A small network was shown many inputs. Here are its activations along a few directions, one row for each input.
Each table varies a few parts of the input and shows all the possible inputs, shuffled.
Descriptions start from the smaller parts, as in this example, which fits no table here: one of 4 places along a line, together with either a single point or one of 9 places along a line or (one of 2 separate values, together with one of 5 places around a ring).
Shared parts are said once, and a part with two or three values counts as separate values.
(in the rows, 128 means zero)

Other details of the inputs shift rows strongly along two fixed directions, in all tables alike. That doesn't count.

Rows:
r1: [145 144 141 137 100  84 167 190 134 146 114 195 111 166 110]
r2: [110 146  80 166  40 133 178 221 164 142 162 205 136 158 107]
r3: [ 97  81 131 146 100 178 128  92 148 109 146  75 123  90 117]
r4: [160 168 129 102 206  86 108 131  90 137 105 135 147 146 142]
r5: [168 141 161 100 211  91 112 130  91 122  99 135 107 154 136]
r6: [172 159 130  97 200  87 105 137  97 145  95 134 135 150 137]
r7: [ 85  88 140 154  72 155 136 111 149 127 150  98 117 104 122]
r8: [172 159 153  96 182  87 116 121  92 112  88 160 115 162 125]
r9: [ 89  89 137 140  79 166 126  71 141 106 136  85 131  90 114]
r10: [ 80  94 138 157  76 155 137 107 149 118 165 112 114 103 137]
r11: [ 81  91 139 148  88 163 129  62 136 108 154  93 124  86 131]
r12: [136 140 139 123 120 112 139 129 120 115 121 170 119 146 122]
r13: [ 99 104 129 148  71 171 136 104 155 105 143 102 122  99 107]
r14: [124  92 158 118 169 146 101  74 112 116 114  53 118 101 127]
r15: [158 145 109 134 108 119 143 189 131 147 121 166 128 157 109]
r16: [ 99  91 107 144  98 176 109  88 150 121 150  74 129  82 136]
r17: [158 152 107 131 105 108 151 204 137 153 123 182 133 166 109]
r18: [119  91 162 122 169 140 103  60 111 122 109  47 118 101 130]
r19: [101 141  87 157  50 140 162 198 170 151 169 190 143 138 123]
r20: [120 152 168 100 134 116 163 135 124 134 131 154 126 152 142]
r21: [127 115 151 115 166 147  97  46 113  92 118  70 118  98 133]
r22: [181 154 131  94 196  89 103 141 103 146  91 138 125 150 134]
r23: [170 157 128 104 191  93 107 142 108 138 103 153 125 146 149]
r24: [ 83 106  99 153  84 167 129 104 148 126 160  86 150  95 127]
r25: [183 156 160  89 186  84 111 124  86 121  68 140 119 160 110]
r26: [ 91  95 111 138  92 172 114  87 150 137 153  61 154  84 128]
r27: [115 142  84 168  45 142 167 215 173 136 168 221 120 148 132]
r28: [135 143 112 121 125 120 125 156 140 154 132 150 138 134 133]
r29: [168 147 169 102 199  68 119 114  89 130  91 140 108 152 139]
r30: [ 99 108 181  87 157 141 124  51 116 125 111  47 136 103 138]
r31: [ 81 102 110 143 104 174 107  80 156 129 164  84 148  75 156]
r32: [114 118 124 122 177 138  94  60 107 113 128  58 151  93 151]
r33: [176 146 153  94 207  96 113 120  95 110  92 137 113 155 130]
r34: [ 86 115  99 149  83 158 133 121 149 134 162 104 154 102 125]
r35: [168 160 123 113 195  91 114 140  88 121 104 142 129 152 137]
r36: [ 94 103 105 143  86 167 120 107 161 135 156  95 140  92 138]
r37: [147 140 115 123 124 118 132 160 131 150 121 137 140 144 118]
r38: [180 157 128 103 201  87 107 137  82 131  89 125 129 155 123]
r39: [122 135 106 161  33 140 189 229 175 129 151 219 116 166  95]
r40: [134 153 106 136 114 118 139 179 146 146 140 187 132 146 144]
r41: [112 136  83 167  44 145 165 205 166 136 163 195 126 144 117]
r42: [129 145 107 136 134 118 133 149 122 124 135 149 138 138 135]
r43: [123  96 150 117 179 149  99  56 112  98 125  61 118  95 140]
r44: [163 145 163 109 200  85 122 132  95 131 101 145 106 160 135]
r45: [147 158 101 135 108 106 149 202 138 146 131 197 128 163 121]
r46: [ 87  86 142 144  81 162 130  72 136 117 138  82 129  87 116]
Each input here is: one of 2 separate values, together with either a single point or one of 10 places around a ring or (one of 3 separate values, together with one of 4 places along a line).
The inputs of r43 and r3 match in every part but the choice among 2 separate values. If r42 is changed in the same way as r43 into r3, which row does it become? -> r2
Which other rows does r8 become when the choice among 2 separate values takes its other values? List them by row number. -> r25
Which other rows does r28 become when the choice among 3 separate values takes its other values? List them by row number. -> r26, r34
Which other rows does r17 become when the place on the line of 4 takes its other values? List them by row number. -> r15, r26, r37

Rows:
r47: [126 113 128 132 119 141 122 110 130 118 125 108 125 117 115]
r48: [104 116 101 153  99 155 126 133 155 127 163 132 128 109 149]
r49: [137 125 113 127 146 132 111 116 119 127 121 100 139 119 125]
r50: [112 111 150 128 119 135 135 111 132 129 131 107 120 121 126]
r51: [125 107 139 136 120 140 125 111 129 115 125 109 114 118 115]
r52: [138 125 127 120 136 132 114 110 119 122 114 107 132 122 118]
r53: [148 150 142 112 138  98 144 162 119 145 111 163 125 159 121]
r54: [113 122 121 128 127 137 121 114 130 139 135  99 144 112 135]
r55: [ 97 119 107 147  83 150 141 140 153 141 156 123 146 114 129]
r56: [116 114 119 131 130 144 115 122 141 143 140 102 135 110 141]
r57: [160 136 139 113 159 108 118 129 108 126  98 129 120 143 116]
r58: [ 98 119 121 138  78 150 145 130 150 135 148 124 139 115 125]
r59: [ 97 120 120 139  77 151 146 131 152 135 149 126 139 116 125]
r60: [126 134 118 126 152 126 112 109 118 124 133 116 138 118 144]
r61: [125 155 120 157  60 111 189 230 156 132 151 250 107 179 117]
r62: [119 120 143 119 130 130 128 108 127 133 124 106 131 120 129]
r63: [108 126 126 141 100 139 142 128 142 117 146 147 124 125 133]
r64: [151 138 159 107 161  97 133 138 110 138 104 137 116 152 125]
r65: [131 111 106 138 129 147 111 127 137 129 135 103 128 112 130]
r66: [148 145 149 120 156 101 136 145 111 120 116 167 110 155 132]
r67: [130 132 139 120 147 120 124 112 117 116 125 133 123 129 137]
r68: [150 155 136 108 168 103 121 125 109 125 111 147 128 143 137]
r69: [147 119 148 121 149 120 120 117 113 119 105 116 111 133 116]
r70: [137 147 118 123 155 112 119 132 116 130 128 139 135 134 141]
r71: [119 129 129 124 136 135 118  99 124 116 132 117 133 116 139]
r72: [166 150 116 117 164 100 117 155 108 136 104 142 132 151 119]
r73: [126 119 121 130 117 144 119 112 130 120 126 107 133 116 116]
Describe the family of inputs behind these rows. -> one of 3 separate values, together with either a single point or (one of 2 separate values, together with one of 4 places along a line)
Which other rows does r60 become when the choice among 2 separate values takes its other values? List them by row number. -> r70
List by row number the other rows that have the choice among 3 separate values in common with r56. -> r50, r53, r54, r55, r58, r59, r62, r64
List by row number the other rows that have the choice among 3 separate values in common with r52. -> r47, r49, r51, r57, r65, r69, r72, r73

Rows:
r74: [115 124  99 165  36 148 173 195 168 123 157 192 116 146  99]
r75: [150 149 128 134 127 101 150 184 127 132 125 193 111 167 127]
r76: [143 120 135 134 124 123 135 134 127 118 120 139 112 137 114]
r77: [129 140  98 144 108 131 135 159 143 127 140 162 132 136 136]
r78: [ 89  98 131 149  78 161 134 105 152 123 150 100 125 102 123]
r79: [150 157 111 123 134 100 139 175 122 148 122 168 140 153 125]
r80: [102 109 116 152  65 159 147 143 157 125 149 133 126 119 109]
r81: [154 146 128 101 195  99 102 108 101 139 105 105 143 129 142]
r82: [166 133 152 111 173  99 117 126 103 124  94 131 113 145 118]
r83: [123 113 152 119 141 132 118  94 121 128 116  88 122 113 127]
r84: [ 94 110 115 144 105 160 121 106 148 122 157 102 137  99 140]
r85: [160 138 149 116 161  98 123 137 107 129 103 141 112 150 120]
r86: [152 145 112 125 137 118 123 146 120 129 119 144 127 140 126]
r87: [112 115 137 129 121 134 133 120 133 132 135 120 123 122 135]
r88: [ 78 101 139 150  94 164 139  77 137  89 154 101 120  96 132]
r89: [123 116 126 114 177 135  92  66 114 128 124  63 147  96 147]
r90: [151 152 133 106 177 101 115 134 112 139 115 134 131 142 139]
r91: [155 145 135 111 187 107 105 121 108 127 111 125 127 135 142]
r92: [153 141 139 115 140 110 136 156 120 137 105 145 125 151 111]
r93: [156 165 107 128 120 101 144 198 126 148 121 193 131 168 116]
r94: [161 146 122 119 143 108 129 152 116 128 111 153 122 153 117]
r95: [146 149 128 134 120 101 152 191 129 137 127 198 114 168 125]
r96: [138 132 130 117 140 122 124 129 119 136 115 117 135 135 120]
r97: [130 134 108 132 135 131 118 130 132 128 131 133 136 124 139]
r98: [132 123 143 121 151 118 121 118 117 127 122 122 121 129 135]
r99: [145 146 137 120 140  98 140 167 121 141 118 173 118 159 129]
r100: [129 125 128 133 139 134 125 126 129 121 135 129 121 126 141]
r101: [162 150 122 110 175 101 108 138 104 136 106 137 136 139 133]
r102: [115 110 141 111 163 137 107  72 119 127 129  67 132  99 148]
r103: [135 127 128 112 165 129 101  92 108 134 116  79 142 113 133]
r104: [143 155 156 111 134  99 150 142 114 127 114 181 118 160 127]
r105: [157 146 143 119 133 100 148 177 123 142 103 174 115 165 110]
r106: [113 121 159 115 140 133 123  74 116 107 125 107 124 114 136]
r107: [134 133 134 110 176 121 101  99 114 129 121  98 135 117 144]
r108: [137 130 119 138  96 129 147 167 140 127 129 163 119 145 106]
r109: [113 120 127 120 143 137 114  92 129 129 137  87 139 105 143]
r110: [128 127 114 135 106 136 131 139 135 125 132 135 129 130 117]
r111: [125 135 107 137 112 130 134 149 136 140 140 142 142 128 129]
r112: [122 131 112 133 112 132 132 135 133 139 134 118 145 125 126]
r113: [ 94 105 112 148  76 164 132 116 151 125 152 103 141 103 120]
r114: [ 91  99 118 143  85 166 128  96 147 123 148  74 146  95 124]
r115: [149 148 132 121 148 105 135 166 121 139 124 169 122 154 134]
r116: [ 89  94 131 134 118 167 118  76 141 123 154  71 133  86 145]
r117: [145 131 132 113 156 120 111 116 111 129 110 110 132 132 121]
r118: [132 123 142 112 172 127 107  97 113 130 122  97 129 117 144]
r119: [106 103 129 152  91 149 134 111 144 113 145 112 116 111 121]
r120: [131 119 140 116 137 131 125 112 123 128 113  95 132 123 119]
r121: [156 149 117 117 152 111 118 146 113 135 113 143 129 144 125]
r122: [130 143 105 137 103 127 140 167 137 142 136 157 138 141 120]
r123: [139 119 144 122 138 124 125 122 121 123 112 122 118 130 116]
r124: [115 119 116 126 148 141 102  90 127 127 134  88 145 101 142]
r125: [138 135 125 125 157 125 113 118 122 119 125 121 125 125 144]
r126: [ 77  89 129 142  86 167 134  86 152 123 155  80 130  90 140]
r127: [123 130 157 119 154 120 126  90 106 102 118 121 118 127 132]
r128: [156 153 130 123 149 103 138 176 121 137 122 180 118 160 134]
r129: [159 156 120 113 174  98 113 147 111 139 110 151 136 148 137]
r130: [ 89 124  78 175  27 164 161 182 177 131 177 178 136 123 122]
r131: [121 113 145 125 119 135 131 112 131 127 119 102 124 119 120]
r132: [145 152 158 108 160  95 136 127 103 118 107 163 116 155 128]
r133: [ 88 113  92 160  64 164 137 135 161 130 167 128 145 102 128]
r134: [111 115 166 107 144 134 117  52 115 108 121  85 128 103 141]
r135: [133 114 163 103 173 123 103  69 106 127 101  62 123 108 133]
r136: [ 96 102 126 153  66 158 146 133 157 124 149 126 123 112 113]
r137: [ 86 100 122 163  51 163 150 133 162 124 161 130 121 110 117]
r138: [102 131  79 169  39 153 161 188 170 129 168 186 131 130 123]
r139: [129 117 137 122 133 136 120 110 126 124 118 101 128 119 117]
Describe the family of inputs behind these rows. -> one of 6 places along a line, together with either a single point or one of 10 places around a ring
The inputs of r126 and r98 match in every part but the place on the line of 6. If r102 is changed in the same way as r126 into r98, which row does it become? -> r115
The inputs of r108 and r92 match in every part but the place on the line of 6. If r97 is changed in the same way as r108 into r92, which row does it become? -> r89
Start at r77 and move only the place on the ring of 10, one step at a time. The first step leads to r125. Which rows follow, in order? -> r100, r75, r119, r76, r74, r94, r86, r138
